A small network was shown many inputs. Here are its activations along a few directions, one row for each input.
In each table, some parts of the input vary, and every possible input appears once, in random order.
Descriptions start from the smaller parts, as in this example, which fits no table here: one of 2 separate values, together with either a single point or one of 9 places along a line or (one of 6 places along a line, together with one of 8 places around a ring).
Shared parts are said once, and a part with two or three values counts as separate values.

Other details of the inputs vary at random and push rows far along two fixed directions, the same in every table; ignore that.
To show where, the next rows are all for the same input, with only those details redrawn:
[-36 -11   7  -3  75   2 -14 -25 -81   6  48  14  40]
[-41 -12   0  -1  79   2  -8 -24 -84   7  50  14  38]
[-39  -9   0  -1  79   4  -9 -24 -85   5  52  12  39]
[  -3  -23 -105   -1   19  -10   82  -11  -23    8   28    0  -32]
[-40 -10  -2  -1  78   3  -8 -23 -85   6  50  12  38]
[ 73 -17 -46 -37 -62 -20  17  14  62 -15 -41 -15 -39]
[ 37  -6  65 -39  -4  -9 -78   1   0 -17 -21   0  34]
[ 37  -6  69 -37  -5 -11 -80   1   1 -18 -20   1  34]

Table:
r1: [ -9 -12 -88  62  10  -2  81  16 -36  12   5   5 -62]
r2: [  5  -1  93  11  -8  17 -75  16   4 -16 -51   6   4]
r3: [-26   7 -72  45  18   6  72  16  11  17   6   2 -49]
r4: [-37 -21 -74  27 -35  -3 103  -2  10  29  41 -35  -1]
r5: [-73  15  33  43  65   8 -21 -11 -39  18  28  14   9]
r6: [ 26 -33 -17  -8 -94 -14  30   5  69  22 -42 -53 -16]
r7: [ 31  24  82  26  -5  -7 -88  34  16  -4 -25  -1  14]
r8: [ 57  10 -23  30 -79   2  23  35  67 -20 -47   8 -40]
r9: [ 31 -14  -9 -10 -86 -24  35  15  89  41 -26 -46 -16]
r10: [-35   5  11   6  61   7   0 -20 -74  -2  77  17  45]
r11: [ 30  21 -19 -49 -59 -19  12  -1  80   2 -39 -15 -32]
r12: [ -6   2 -95   3  -2   7  90 -16  -4   4  42  11 -20]
r13: [-24  11 -89 -18  18   6  79  -4   6  23  27  -4 -28]
r14: [-66   1  17 -14  63   9 -12 -50 -62   4  31   5  30]
r15: [ 15   2  77 -51  -2  11 -72 -10  13 -22 -34  -6  34]
r16: [ 37  -7  68 -39  -5 -11 -81   1   3 -18 -22   0  34]
r17: [  -9  -16 -102   -5   16    2   76  -21  -11   12   15    4  -24]
r18: [ 21  -9 -14  11 -69   2  11  18  62 -10 -71  -9 -67]
r19: [ 24  22  80  26  -3   3 -84  22  28  -1 -32   6  21]
r20: [ 56  -6 -26  24 -70   4  12  28  57  -5 -71  -1 -57]
r21: [-44   1 -73  47  -6   9  87   6   1  -2  14  12 -54]
r22: [-43  14  24  68  59  11   2   8 -82  -6  52  23  22]
r23: [ 49   9 -27 -44 -74   3  37   9  75 -26 -28 -11 -33]
r24: [  3  23  86 -43 -24   1 -61 -19  24 -29 -11   0  33]
r25: [ 34  19  64 -39  -3 -13 -81  16  18   2  -5  -1  36]
r26: [ 26  18  67 -41  -2  -2 -81   2  29   3 -13   6  40]
r27: [-60  11  37  51  58  24   4   0 -58 -10  34  25  21]
Q: What is each input in this table made of?
A: one of 3 separate values, together with either a single point or (one of 2 separate values, together with one of 4 places along a line)
Q: The inputs of r1 and r22 match in every part but the choice among 3 separate values. If r15 is changed in the same way as r1 into r22, which row does it become?
A: r23
Q: Change only the choice among 3 separate values in r3. List by row number the other rows that result.
A: r2, r27
Q: Change only the place on the line of 4 in r16. List by row number the other rows that result.
A: r14, r15, r17
Q: Which other rows agree with r25 in the choice among 3 separate values? List them by row number.
A: r3, r5, r7, r9, r11, r13, r19, r26

Table:
r28: [ 29   8 -46 -48 -28  -5  28  -5  55  -4 -27  -7 -37]
r29: [-50   0  13  15  45  23   6 -18 -51 -10  12  20   4]
r30: [-24 -21   1  -3  34   0   8 -12 -57  14  45  -9  45]
r31: [  7   6  51  25   1   4 -44   7 -21 -14  -3  11  20]
r32: [-40 -15   3 -18  38   4   6 -26 -50   2  39   0  28]
r33: [-38 -14  -6 -18  54  -4  -6 -31 -47  10  29   0  23]
r34: [ 33  16 -40 -45 -39  -1  26   1  66 -14 -21   5 -28]
r35: [ 57  -8 -31 -18 -61 -16  28  15  44  -6  -9 -21  -3]
r36: [ 31  14 -23  -1 -50   7  25  12  49 -30 -42   8 -48]
r37: [  7  10  -3  10 -69  -9  24  21  86  23 -38 -35 -37]
r38: [-27   9 -95  39  29   5  83   7 -17  -1  29  22 -51]
r39: [-36   1   2  -8  39   2   7 -24 -46  -4  48   6  30]
r40: [ -36  -15 -106  -16   35    3   85  -35  -18   16   24   -2  -32]
r41: [-26   0  -2  -1  35  -1   8 -22 -54   7  53   4  40]
r42: [ 14   3  44  27  22   0 -49  23 -21   3  -4   3  15]
r43: [ 30  -2 -35 -11 -40   1  19   5  51 -15 -61   1 -56]
r44: [-47  -1  77  17 -20  11 -22  -5  11  21   1 -23  34]
r45: [ 35 -10  62 -45 -36  -7 -61  -3  15  -8 -18 -12  37]
r46: [-14 -29 -91  53  11   4  91   9 -37  15  27  -2 -32]
r47: [ 57 -24 -37 -29 -53 -22  10  11  48   8 -32 -28 -13]
r48: [ 16   9  46  30  17   4 -48  24 -13  -5   5  14  24]
r49: [-46  -4   6 -27  42  16   7 -35 -42  -1  33   4  27]
r50: [-46  22  66  21  -1  10 -26   4  20  22  13  -6  32]
r51: [ -8  -5  46   9  22   0 -51  -2 -21 -11 -23   9   7]
r52: [-35  19 -97  30  35  19  87  -3 -15  -4  24  28 -53]
r53: [  9   7 -57  17  -3  -4  40  15  13  -4 -16   5 -57]
r54: [ -4   6  35 -34  28  -7 -41 -12 -12   0  10   3  22]
r55: [-18   2  -5   3  49  -1   3  -4 -45  15  55  10  44]
r56: [-11  -8  55  10  10   9 -40   1 -24 -19 -13  10  10]
r57: [-81  -8  18  40  31   8  13 -19 -25  42  24 -17  21]
r58: [ 22  27  67 -18  -7   8 -69  10  30 -24 -53  13  -9]
r59: [ 33   8 -32 -41 -54  -1  29  -6  56 -20 -22  -6 -23]
r60: [  3  10   0  16 -83  -2  39  15  80  12 -25 -33 -23]
r61: [ 61 -22 -35  16 -54 -13  11  30  45   1 -51 -15 -40]
r62: [ 26  -8 -46  42 -23  -3  46  22   5  -3   1  -2 -25]
r63: [ 31  12  77   0 -30   0 -67  16  23 -35 -38   9   7]
r64: [  4 -13  33 -29  16 -10 -48 -19 -21   9   2  -7  36]
r65: [  1 -10  52  16   2   8 -42   4 -28  -8  -9   6  18]
r66: [ 47  13  70  -2 -23  -6 -81  26  22 -12 -45   3   1]
r67: [-35   9  -4 -11  53   2   1 -17 -38   2  49  18  26]
r68: [ 55   6 -34 -31 -51 -16  15  13  56  -2 -13  -3 -16]
r69: [ 42  -7  65  -1 -27  -6 -79  14  17  -9 -53  -2   7]
r70: [-26  14   1  40  52   9  -7   3 -50   4  36  26  10]
r71: [ -13   -7 -103   -2   27  -12   81  -13  -25   27   41   -3  -25]
r72: [ 12  -1  36 -18  24 -11 -43   2 -17  12  14  -6  39]
Q: What is each input in this table made of?
A: one of 5 places around a ring, together with either a single point or (one of 2 separate values, together with one of 4 places along a line)
Q: The inputs of r54 and r39 match in every part but the place on the ring of 5. If r28 is changed in the same way as r54 into r39, which row does it become?
A: r59
Q: Which other rows agree with r69 in the place on the ring of 5? List them by row number.
A: r33, r40, r43, r47, r51, r57, r61, r64
Q: Start at r66 and move only the place on the ring of 5, one step at a time. The first step leads to r69. Which rows follow, in order?
A: r65, r31, r70
Q: Change only the place on the line of 4 in r49. List by row number the other rows that result.
A: r30, r32, r45
